A small network was shown many inputs. Here are its activations along a few directions, one row for each input.
In each table, some parts of the input vary, and every possible input appears once, in random order.
A made-up example of a description, with smaller parts first: line(4) and (point or line(11) or (values(3) and ring(8))).
Shared parts are said once, and a part with two or three values counts as separate values.

Table:
R1: [  0  16   0   3  -5 -10  19  -4  -3   0   1 -26]
R2: [ -6   4  -6 -14   1  -5  11  -1  -8  10   8 -12]
R3: [-15  14 -19 -33   0  -6  -5  17 -10   4  -4  15]
R4: [-16  14 -18 -32   2  -8  -2  18  -8   3  -4  15]
R5: [  3  21   8  16  -3 -16  32 -13   0   1  -3 -47]
R6: [ 32 -74  27  46   1  46 -66  -9  23 -13  -1  63]
R7: [  3  18   6  16   1 -14  30 -16   0   4  -3 -46]
R8: [ -1  16   0   3  -6  -8  22  -5   0   0   2 -24]
R9: [-13  21 -11 -17   4  -8   4  12  -5  -3  -3   4]
R10: [-15  18 -14 -18   6  -5   3  10  -7   3  -2   4]
R11: [ 32 -78  28  46   4  43 -65  -8  26 -13  -1  64]
R12: [ -4   5  -3 -16  -2  -8  10   1 -10   5   8 -12]
R13: [-17  12 -22 -33   3  -5  -4  15  -9   9  -4  17]
R14: [ 33 -74  27  46   2  44 -64  -7  26 -11   0  63]
R15: [  5  20   7  14  -2 -14  33 -13   0   1  -1 -44]
R16: [  4  18  10  15  -1 -16  31 -12   0   0  -2 -47]
R17: [ 32 -80  26  47   5  47 -69 -10  26  -9  -4  65]
R18: [-16  17 -20 -33   0  -9  -2  17 -10   4  -5  15]
R19: [-15  14 -20 -34   1  -6  -2  17  -8   4  -2  17]
R20: [-13  20 -12 -18   4  -7   5  10  -6  -2  -1   5]
R21: [ -5   4  -1 -14  -1  -8  13   1  -7   4   8 -13]
R22: [ -3  14  -2   4  -3  -8  20  -7   0   4   0 -25]
R23: [  6  20   9  15  -1 -16  30 -13  -3   1  -1 -47]
R24: [ -5   5  -3 -15  -2  -6  13   0  -8   6  10 -10]
R25: [ -7   8  -4 -15  -3  -8  14   0  -9   6   7 -12]
R26: [-14  23 -12 -17   2  -8   5  10  -6  -2  -4   3]
R27: [ 31 -74  28  47   1  47 -64  -8  24 -13  -2  66]
R28: [-12  21 -11 -18   2  -8   2  11  -7  -3  -3   4]
R29: [ -2  19  -1   3  -6 -10  22  -4  -1   1   1 -26]
R30: [  0  15   2   4  -4 -10  22  -4   0  -1   1 -27]
- Changing only one part turns R21 into R25. The same change can be made to R9. Which row results? => R26
- What do these inputs look like to the network? => values(5) and (point or line(5))
- List by row number the other rows that have the values(5) part in common with R23. => R1, R3, R6, R12, R28
- List by row number the other rows that have the values(5) part in common with R10. => R2, R7, R13, R17, R22
